Each row below holds a small network's activations on one input, seen along a few directions.
In each table, some parts of the input vary, and every possible input appears once, in random order.
A made-up example of a description, with smaller parts first: line(6) and (point or (values(2) and ring(5)) or ring(11)).
Shared parts are said once, and a part with two or three values counts as separate values.

Other details of the inputs shift rows strongly along three fixed directions, in all tables alike. That doesn't count.

A family of inputs:
x1: 62	12	23	7	8	-25	-10	-18	12	36	42	-17
x2: 43	24	40	18	0	-30	3	-4	9	18	34	-33
x3: 20	-30	-37	-69	-23	78	-13	20	-11	-10	-77	7
x4: -64	-47	-51	23	11	20	-25	35	3	11	-28	-33
x5: -12	-33	39	25	-73	18	3	-16	48	26	-4	0
x6: 4	15	11	-25	12	-22	42	-7	-39	-20	-4	2
x7: 28	39	43	20	11	-31	-14	-16	31	-15	33	-3
x8: -85	-28	-43	52	35	-48	13	12	-13	37	26	-20
x9: -22	-5	25	15	-63	10	40	-5	45	46	-7	-4
x10: 51	37	17	5	22	-24	-28	-16	38	17	33	3
x11: 58	2	31	11	4	-28	-9	-33	7	20	49	-7
x12: -19	-6	6	17	16	-29	-16	-5	8	-11	6	3
x13: -45	-19	-58	48	79	-8	-36	28	-85	-52	41	-21
x14: -19	-10	26	9	-51	3	-6	-5	72	32	-30	10
x15: 13	63	28	10	14	-36	24	-6	31	7	28	-7
x16: 14	-45	-14	-57	-36	51	-3	-6	-30	-18	-54	36
x17: 8	43	37	4	15	-56	33	-24	24	2	22	3
x18: 9	-31	-17	-57	-27	51	-12	-6	-13	-30	-60	47
x19: -32	9	27	16	-52	9	25	-18	63	15	-8	22
x20: 74	30	-15	-49	36	32	-16	15	-66	-42	2	2
x21: -45	-6	-8	-25	-43	28	32	11	20	6	-58	24
x22: -42	-14	-12	-29	-43	47	37	20	23	14	-62	-4
x23: 62	27	-10	-52	43	17	-22	-3	-54	-62	-3	24
x24: 18	46	39	22	2	-28	31	-18	14	-1	45	-8
x25: 63	26	-18	-67	51	2	-15	8	-55	-39	-23	15
x26: -79	-9	-47	71	34	-20	1	21	-8	20	44	-22
x27: 11	17	12	-13	3	-5	43	-2	-44	-21	11	-6
x28: 71	20	-7	-45	33	29	-15	-1	-69	-57	9	12
x29: 55	10	22	-5	17	-43	-9	-22	17	38	27	-8
x30: -68	-29	-45	85	33	-12	-41	26	-4	16	43	-29
x31: -85	-62	-75	33	43	-6	-28	37	-58	-2	-8	-16
x32: -26	-11	-5	-11	-48	56	-13	20	29	-10	-49	19
x33: -18	-35	38	14	-64	1	4	-21	53	30	-18	9
Each input here is: values(3) and (point or (values(2) and ring(5))).
Q: Changing only the values(3) part turns x8 into x29. The same change can be made to x6. Which row results?
A: x16
Q: Change only the values(2) part in x19. List by row number the other rows that result.
A: x15
Q: Change only the values(2) part in x20. List by row number the other rows that result.
A: x28
Q: Change only the values(3) part in x27. List by row number the other rows that result.
A: x5, x11
Q: List by row number the other rows that have the values(3) part in common with x33.
A: x2, x4, x5, x7, x12, x13, x14, x30, x31, x32
